A small network was shown many inputs. Here are its activations along a few directions, one row for each input.
In each table, some parts of the input vary, and every possible input appears once, in random order.
A made-up example of a description, with smaller parts first: one of 2 separate values, together with either a single point or one of 9 places along a line or (one of 4 places along a line, together with one of 8 places around a ring).
Shared parts are said once, and a part with two or three values counts as separate values.
In the rows, 128 means zero.

Other details of the inputs shift rows strongly along two fixed directions, in all tables alike. That doesn't count.
To show where, the next rows are all for the same input, with only those details redrawn:
[127 102 143 154  99 139  84  95 114  80  54 177]
[ 87 114 133 133 124 104 176 133 155 209 113 131]
[135 158 136 144 152 111 155 167 107 169 165  76]
[124 102 143 153 100 136  90  98 117  89  58 175]
[121 103 142 152 100 135  93  99 120  94  58 175]
[138 160 137 145 152 111 152 167 105 164 165  76]
[ 71  94 133 132 108 107 173 115 169 207  83 161]

Table:
r1: [128 118 110 123 147 145  74 118 155  64 113 147]
r2: [112  91  84 127  83 151  75  77 131  60  76 151]
r3: [128 131 124 145 122 124  93 109 112  87  88 143]
r4: [164 129 151  99 139 150  99 109 143  71 127 185]
r5: [ 77  75 107 107  80 131 168 101 172 187 109 153]
r6: [ 85 102 108  66  87 115 186  85 178 179 125 174]
r7: [163 190 150 100 153 101 170 147  98 143 184 113]
r8: [169 182 115 142 153 125  72 132  67  35 139  95]
r9: [147 159  93 130 146 132 156 178  98 153 219  22]
r10: [ 64 113  65  93 112 112 169 112 172 175 138 109]
r11: [107 138 150 107 133  95 204 137 146 220 148 137]
r12: [204 195 144 166 167 133  88 181  39  65 186  46]
r13: [108 103 147  99 144 128 177 136 192 202 147 157]
r14: [139 144 115 129 179 131 126 171 149 139 183  76]
r15: [153 125 118 110 100 145 117 112 106  87 143 128]
r16: [143 100 139 145 137 162  75 130 144  83 108 146]
r17: [152 137 154 145 123 129 114 128  95 107 117 137]
r18: [150 103 151 137 134 164  85 125 140  90 115 159]
Q: Changing only one part turns r5 into r9. The same change can be made to r17. Which row results?
A: r12
Q: What do these inputs look like to the network?
A: one of 3 separate values, together with one of 6 places along a line
Q: A walk changes only the place on the line of 6. It starts at r1 and steps to r14. List the rest of the walk in order.
A: r16, r18, r13, r4
Q: Which other rows does r8 become when the choice among 3 separate values takes its other values? List them by row number.
A: r1, r10

Table:
r19: [130 121 138 138 123 132 110 117 124 110 101 149]
r20: [142 149 135 130 142 123 142 149 114 143 156 102]
r21: [127 142 105 123 135 125 138 142 122 135 161  88]
r22: [125 117 116 115 121 137 117 114 141 109 124 142]
r23: [123 122 137 135 128 128 124 124 132 131 110 142]
r24: [139 139 116 115 140 133 129 138 130 121 161 107]
r25: [132 122 136 132 116 132 116 114 120 110 105 148]
r26: [141 149 134 130 141 122 143 148 113 143 156 101]
r27: [142 149 134 136 140 123 127 142 108 123 142 109]
r28: [128 122 136 134 120 127 117 117 124 115 105 148]
r29: [142 146 136 131 142 124 141 148 116 143 154 104]
r30: [139 149 134 135 142 122 132 144 112 132 145 107]
r31: [124 117 115 114 118 136 117 110 139 107 121 144]
r32: [145 144 138 133 141 128 132 146 114 132 149 108]
r33: [131 122 137 136 120 130 112 116 122 108 103 149]
r34: [146 144 138 137 142 126 124 144 111 122 143 111]
r35: [116 112 110 126 117 136 118 117 139 118 118 131]
r36: [ 71  89 131 117 110 109 174 108 184 206  89 173]
r37: [120 112 110 127 114 138 110 113 134 106 113 134]
r38: [127 119 138 133 122 130 124 122 129 126 112 145]
r39: [ 76 116 128 111 133  98 210 142 177 247 145 124]
r40: [146 144 139 138 144 127 124 145 113 124 144 111]
r41: [140 146 135 132 140 122 138 146 113 138 152 106]
r42: [126 114 118 116 122 140 114 113 144 107 121 145]
r43: [131 121 137 133 117 131 115 115 120 110 106 149]
r44: [126 119 139 133 124 130 126 124 131 130 114 144]
r45: [134 138 108 127 133 131 125 139 119 119 154  95]
r46: [124 116 115 114 118 137 116 110 140 106 120 145]
r47: [128 123 137 136 123 130 114 118 124 114 103 147]
r48: [119 114 108 126 112 136 111 111 131 105 113 133]
Q: What do these inputs look like to the network?
A: one of 5 places along a line, together with either one of 2 separate values or one of 4 places along a line
Q: Changing only the place on the line of 5 turns r20 into r26. The same change can be made to r39. Which row results?
A: r41
Q: Which other rows does r27 become when the place on the line of 5 takes its other values? List them by row number.
A: r19, r23, r30, r47
Q: Which other rows does r35 become when the choice among 2 separate values takes its other values? List them by row number.
A: r42
Q: List by row number the other rows that have the place on the line of 5 in common with r38.
A: r19, r24, r29, r34, r37
Q: Which other rows does r21 become when the choice among 2 separate values takes its other values? List them by row number.
A: r31
